Each row below holds a small network's activations on one input, seen along a few directions.
Each table varies a few parts of the input and shows all the possible inputs, shuffled.
Descriptions start from the smaller parts, as in this example, which fits no table here: ring(5) and (point or line(9) or (values(3) and line(4))).
Shared parts are said once, and a part with two or three values counts as separate values.
(in the rows, 128 means zero)

Other details of the inputs shift rows strongly along two fixed directions, in all tables alike. That doesn't count.

Table:
x1: [124 132 129 117 144 143 133 119  92 116 136]
x2: [177 135  72 105 115 143 156 106 128 134 127]
x3: [ 48 162 220 143 137 104 113 204 152 171 115]
x4: [134 122 129 102 138 163 160 128 118 122 116]
x5: [156  86 124 135 148 149 181 117 161 102 157]
x6: [ 64 141 226 149 122  97  93 174 125 126 127]
x7: [166  75  92  81 170 198 228 146 144 108 139]
x8: [152 200  93 145  98  95  78  84  83 127 113]
x9: [171 127  82 125 139 163 140  92 108 114 154]
x10: [148 110 114 136 112 125 136 118 145 100 142]
x11: [154 137  99 113 139 148 168 146 140 114 129]
x12: [143 220  90 134  71  67  47  61  66 145 107]
x13: [115  90 202 158 162  84  59 188 167 157  99]
x14: [187  58  47 142 168 115 110 120 146 113 119]
x15: [146 203  76 128  99  88  85  81  78 115 117]
x16: [127 127  90 131  94  77 116  66  89 116 129]
x17: [127  80 112 104 142 168 169 134 134 108 151]
x18: [120 102 209 130 164 188 148 186 168 120 138]
x19: [ 92 196 241 142 117 111  65 153 128 150  97]
x20: [146 205  66 151  97  70  79  77  94 148 123]
x21: [160 195  74 147  95  89  88  91  90 128 109]
x22: [148 133  63 125 119 131 159 104 128 155 125]
x23: [ 90 112 187 171 162  45  31 176 127 140  82]
x24: [163 108  72 127 123 159 141  98 129 110 155]
x25: [152 131  91 109 132 137 158 116 149 159 140]
x26: [128 121 216 131 172 189 162 187 174 121 124]
x27: [155 132  72 101 134 151 155  89 106 101 119]
x28: [119 207  65 141  86  66  63  69 106 157 123]
x29: [121 206  70 159 104  74  75  87 111 142 124]
x30: [140  80 116 110 140 198 173 125 145 125 128]
x31: [ 86 155 245 139 120 128  74 165 139 151 114]
x32: [136  71 116  89 146 188 178 132 133 117 138]
x33: [ 84 127 184 142 147 150 161 196 177 167 125]
x34: [102  88 221 132 163 145 178 188 189 103 152]
x35: [149 125 112 121 123 156 170 146 132 146 112]
x36: [158  94  85 108 105 132 150  91 143 112 147]
x37: [ 91  96 189 161 152  60  44 180 130 152  84]
x38: [140 111  62 134  93 129 127  76 106 127 143]
x39: [ 62 150 251 179 102  79  86 153 131 151 106]
x40: [150 101  74 114 116 128 154 105 140  86 152]
x41: [128 193  81 128  85  80  78  76  51 142 104]
x42: [153  33 104  95 170 179 242 130 169  88 163]
x43: [136  95  70 112  94 112 143  87 108 107 132]
x44: [143 155 116 118 140 144 135 115 124  99 123]
x45: [ 62 174 252 148 125 103  72 174  90 155 113]
x46: [157  56  90  98 156 190 207 136 171  89 179]
x47: [160 100  83 131 125 150 145 100 134 105 165]
x48: [ 86 158 223 138 142 131  91 174 138 116 121]
x49: [125  97 112 115 116 116 151 118 133  96 135]
x50: [109 105 224 122 162 201 177 194 169 139 107]
x51: [153 145  62 112 139 127 159 111 134 130 144]
x52: [ 65 188 249 170 114 102  58 161  93 165 102]
x53: [110 164  81 136  69  77  58  68  58 136 124]
x54: [ 57 136 243 149 112  99  88 180 122 145 127]
x55: [103 110 219 115 153 160 180 224 157 151 111]
x56: [125 172  71 126 116  87 119  98 100 144 120]
x57: [102 155  90 122 136 108 135 123 131 135 125]
x58: [117 153  92 148  78 106  78  76  86 141 120]
x59: [163  92 122  99 150 195 175 121 141 133 158]
x60: [131 129 120 129  98 116 101 100 124 132 149]
x61: [123  38 181 151 186 131 120 201 185 149  97]
x62: [168  46  90 129 188 119 120 155 168 107 126]
x63: [126 214  75 140  82  57  68  84  58 128  89]
x64: [146  86 113 106 125 176 156 119 151 131 156]
x65: [ 75 139 228 132 141 133 103 176 127 124 111]
x66: [128 125 112 124 122 141 124 123 127 104 151]
x67: [145 128 100 129  99  98 118  64 122 122 143]
x68: [140 126 134 117 154 162 149 134 123 106 152]
x69: [129 125  95 109 133 127 167 131 129 158 131]
x70: [129  96 114 131 100 129 148 114 138 121 129]
x71: [134 109  88 107 170 169 197 155 182 121 155]
x72: [151 123 104 117 125 164 166 125 120 139 119]
Description of these inputs: ring(6) and (point or line(11)).
Changing only the ring(6) part turns x2 into x63. The same change can be made to x60. Which row results?
> x6
Changing only the ring(6) part turns x33 into x28. The same change can be made to x70. Which row results?
> x36
A walk changes only the ring(6) part. It starts at x44 and steps to x26. List the rest of the walk in order.
> x19, x50, x4, x27
Which other rows does x64 become when the ring(6) part takes its other values? List them by row number.
> x17, x24, x53, x58, x66

Table:
x73: [134 141  85 117 125 135 166 131 149 126 132]
x74: [128 127 121 108 147 161 170 153 129 145 106]
x75: [125 158 166 142 139 126 132 145 141 131 137]
x76: [129 115 108 104 111 145 159  94 121 128 150]
x77: [167  99  71 137 144 137 120 103 145 126 131]
x78: [148  92  79 123 144 136 139 130 160 144 119]
x79: [155  90  87 123 144 110 145 133 143 132 111]
x80: [100 203 164 160 109  88  79 131 120 126 117]
x81: [106  81 182 130 164 138 126 182 149 115 137]
x82: [153  97  67 131 156 124 126 113 126 119 139]
x83: [134 121  89 140  93  67  84  73  92 116 116]
x84: [134 134  87 125  94 120 145  76 107 117 154]
x85: [102 115 216 128 119 163 150 174 141 147 137]
x86: [143 160  69 124 116 110 143 101 122 137 134]
x87: [109 143 173 122 135 153 123 144 106 119 110]
x88: [155 127 111 111 119 165 139 114 114 116 139]
x89: [125  95 203 146 167 120 125 188 165 130 113]
x90: [151 104 117 105 142 170 181 125 148 101 161]
x91: [111 195 149 142 103  96  83 142 104 165 103]
x92: [132 117  91 111 110 154 156  88  92 121 123]
x93: [ 91  88 170 139 136 116 118 157 131 130 138]
x94: [148 138 110 120 145 159 148 120 109 127 114]
x95: [ 93 159 130 154 123  56  61 143 109 153 101]
x96: [159 104  82 126 120  97 101  91 110  99 121]
x97: [146 112  93  89 150 164 192 136 154 145 141]
x98: [112 165  87 140  73  95 107  69  96 110 135]
x99: [100 186 173 130 105  97  71 115 100 130 125]
x100: [132 129 196 130 155 174 153 185 154 143 130]
x101: [106 152 165 132 118 131 122 143 137 103 135]
x102: [106 151 161 159 107  82  35 119 117 130 110]
x103: [140  71  97 129 123 144 139 106 143 125 140]
x104: [120 130 196 117 162 162 159 174 163 142 138]
Changing only one part turns x95 into x82. The same change can be made to x79. Which row results?
> x89
What is each input in this table made of?
> line(4) and (values(3) or line(5))
Which other rows agree with x76 in the line(4) part? List them by row number.
> x83, x84, x85, x92, x93, x98, x103

Table:
x105: [113 184 138 142  96 107  75 109  95 135 108]
x106: [154 103 100 109 144 185 180 122 148 122 139]
x107: [139  81 115 119 145 151 149 127 135 102 134]
x108: [160 122  37 111 114 151 166  75 126 122 142]
x109: [136  65 141 109 168 177 190 169 171 146 140]
x110: [114 120 157 135 147 120 136 161 160 124 123]
x111: [117 118 123 137 110 107 108 110 121 125 129]
x112: [109 125 172 135 144 123 103 163 133 146 110]
x113: [146 122 107 105 131 160 158 114 124 115 143]
x114: [106 159 111 145 113  70  77 113  97 140 102]
x115: [ 98 151 179 124 119 124 127 152 129 134 135]
x116: [119 105 195 108 152 184 173 185 159 126 139]
x117: [140 149  99 117 119 131 129  86  98 117 138]
x118: [144 128  88 138 106 108  91  83  97 115 131]
x119: [132 150  96 139 113  86 102 108 121 122 124]
x120: [146 139  91 134 119 105 112 100 130 132 135]
x121: [138  63 160 118 159 179 169 154 162 120 148]
x122: [159  93 106 116 155 157 160 135 159 114 139]
x123: [121 144 157 134 138 149 133 144 132 134 124]
x124: [106 151 192 141 144 144 131 167 139 136 120]
x125: [127  90 141 129 130 139 143 139 146 124 143]
x126: [144  39 137 108 161 191 207 154 179 121 161]
x127: [126 108 152 128 146 134 147 161 167 131 136]
x128: [119 122 143 110 137 150 170 137 138 125 147]
x129: [101 154 122 153  97  68  69  98  95 122 112]
x130: [114 155 121 145 109  83  80 121 103 152 113]
x131: [152 155  70 135 115  91  88  84 105 111 122]
x132: [104 178 139 148 104 100  98 119 109 144 119]
x133: [134 144  83 113 103 131 135  97 118 126 134]
x134: [139 144 135 140 128 108  97 129 131 127 128]
x135: [119 153 156 136 100  98 120 124 111 143 100]
x136: [105 180 138 148 108 100 101 124 110 138 120]
x137: [149 121  91 104 124 165 154 110 129 117 135]
x138: [143 138  95 134 118 104 113 109 133 128 133]
x139: [127  84 152 127 144 149 145 149 142 110 134]
x140: [169 134  56 119 126 148 156  95 107 108 139]
x141: [130  90 165 121 165 166 153 172 155 144 128]
x142: [ 73 180 219 151 105 105  85 169 127 152 109]
x143: [136 129  71 126 117 104 111  97 110 141 119]
x144: [110 128 129 143 106  93  99 114 112 121 125]
x145: [161 117  68 120 141 127 135 102 131 105 130]
x146: [158 122  44 101 118 142 172  73 108 114 156]
x147: [134 135  97 130 127 107  99 117 103 129 112]
x148: [104 111 193 143 134 128 109 158 140 126 122]
x149: [ 94 115 188 132 147 119 127 186 147 148 115]
x150: [127 132 170 141 144 127 112 151 150 135 127]
x151: [104 147 235 139 127 121 116 174 128 148  95]
x152: [ 96 149 207 151 135 106  78 176 127 154 106]
x153: [117 170 140 126 116 113 105 108  99 125 129]
x154: [143 109  87 116 145 131 131 119 119 122 114]
x155: [135 119 113 105 122 156 167 130 134 125 144]
x156: [166 134  36 115 116 136 161  85 108 112 145]
Changing only one part turns x142 into x105. The same change can be made to x110. Which row results?
> x145
Changing only one part turns x118 into x125. The same change can be made to x117. Which row results?
> x146
What is each input in this table made of?
> values(2) and (point or line(10) or (values(3) and line(5)))

Table:
x157: [117 133 149 126 126 132 134 135 127 121 131]
x158: [115 132 146 126 127 133 135 136 126 130 127]
x159: [117 136 143 126 130 132 136 140 127 133 124]
x160: [125 137 146 127 130 138 131 139 127 136 124]
x161: [123 133 150 126 127 139 131 134 126 132 126]
x162: [120 138 143 129 126 135 135 139 133 138 130]
x163: [129 142 145 126 134 136 131 141 132 131 124]
x164: [120 141 142 126 133 130 136 142 132 129 125]
x165: [122 112 140 130 132 119 120 142 138 132 124]
x166: [118 134 147 128 123 136 134 134 131 134 132]
x167: [119 135 150 128 122 135 133 133 132 125 137]
x168: [164 116  31 122 112 112 119  68 109 117 128]
x169: [124 116 141 134 137 117 122 143 135 130 128]
x170: [125 115 142 138 134 121 121 139 139 127 122]
x171: [124 134 152 126 126 138 130 134 126 124 131]
x172: [170  50  69 102 164 185 195 130 157 107 149]
x173: [123 144 142 129 129 133 134 140 137 133 131]
x174: [167 115  33 124 118 114 127  69 109 114 134]
x175: [114 181 106 156  89  49  40  86  80 136 106]
x176: [123 117 143 132 141 125 116 137 137 129 128]
What is each input in this table made of?
> values(2) or ring(6) or (values(3) and line(4))
Which other rows does x171 become when the values(3) part takes its other values? List them by row number.
> x157, x167
A walk changes only the line(4) part. It starts at x167 and steps to x166. List the rest of the walk in order.
> x162, x173

Table:
x177: [152  99  77 108 123 169 181  93 127 101 155]
x178: [186  59  27  72 151 216 249 103 153 114 165]
x179: [ 86 188 212 150 109 103  54 141  87 143 102]
x180: [102 141 181 125 128 144 143 167 144 151 132]
x181: [186  39  62  79 153 225 250 113 160 104 169]
x182: [152 165  50 147 108  77  68  74 100 130 114]
x183: [198  14  33  85 176 209 210 111 152 101 154]
x184: [120  69 166 120 167 162 174 191 181 143 137]
x185: [109 173 186 134 130 133 120 158 138 143 123]
x186: [116  93 183 106 160 194 204 188 173 137 140]
x187: [ 97 181 193 139 117 115 105 157 118 138 114]
x188: [146 137  42 132 103  84  95  68  95 131 122]
x189: [158 124  31 127 119 104 118  79 103 116 121]
x190: [157 116  39 131 101  93  95  61  98 110 129]
x191: [ 77 192 202 145 110  96  83 155 108 147 104]
x192: [161 155  29 139 107  79  81  61  94 124 118]
x193: [ 93 218 195 155 107  92  63 146 115 150 108]
x194: [ 92 160 209 147 106 116  99 141 123 142 118]
x195: [109 139 174 121 137 151 156 165 139 130 125]
x196: [ 88 213 196 151 104  85  75 141 100 149 106]
x197: [114 117 167 136 149 118 122 167 146 137 113]
x198: [147 139  42 137  95  73  72  49  85 104 134]
x199: [122  40 188 118 176 180 190 193 190 112 146]
x200: [148 126  51 127 120 101 111  85 105 125 119]
x201: [119  81 185 133 146 138 135 166 163 130 126]
x202: [157 172  53 119 105 123 126  72  96 123 131]
x203: [161 150  40 138 113  90  90  73 104 127 123]
x204: [117  81 188 133 148 138 132 175 161 130 128]
x205: [ 81 173 203 147 106 105  91 142 115 127 133]
x206: [147 180  57 118  94 103 109  63  79 123 118]
x207: [ 83 165 213 149 105 110  90 150 118 135 120]
x208: [120  59 176 120 166 161 167 178 177 113 146]
x209: [113 129 176 146 148 107 114 168 142 142 114]
x210: [151 143  51 115  97 125 130  54  92 102 149]
x211: [121 113 165 139 149 123 126 169 147 134 119]
x212: [121  65 166 119 174 168 181 190 182 138 131]
Changing only one part turns x186 into x212. The same change can be made to x196. Which row results?
> x209
What is each input in this table made of?
> values(2) and (point or line(6) or line(11))
A walk changes only the line(6) part. It starts at x201 and steps to x204. List the rest of the walk in order.
> x190, x199, x208, x198
Which other rows does x202 become when the values(2) part takes its other values? List them by row number.
> x192
Which other rows does x210 become when the line(6) part takes its other values? List them by row number.
> x177, x181, x194, x205, x207

Table:
x213: [110 107 184 140 146 124 132 175 163 132 127]
x214: [150  89  83 117 134 131 144 108 127 123 132]
x215: [ 87 215 182 161 101  76  60 136  96 154  97]
x216: [100 120 214 122 141 157 159 185 150 143 130]
x217: [150  85  89 119 141 149 146 113 137 118 131]
x218: [123 107 162 127 157 136 133 174 157 140 119]
x219: [131 184  86 132  89  92  94  76  92 123 124]
x220: [ 99 173 174 167 109  64  45 131 109 139 112]
x221: [144  85  81 118 137 137 152 119 140 120 140]
x222: [153  80 101 117 154 152 158 131 141 110 136]
x223: [141 182  67 128  91  98  88  60  74 116 122]
x224: [160 124  70 109 126 158 161  91 126 115 149]
x225: [103 120 217 125 144 169 154 188 155 136 128]
x226: [141 123  81 108 123 149 166 104 123 122 144]
Changing only one part turns x223 into x222. The same change can be made to x225. Which row results?
> x217
What is each input in this table made of?
> values(2) and (point or ring(6))
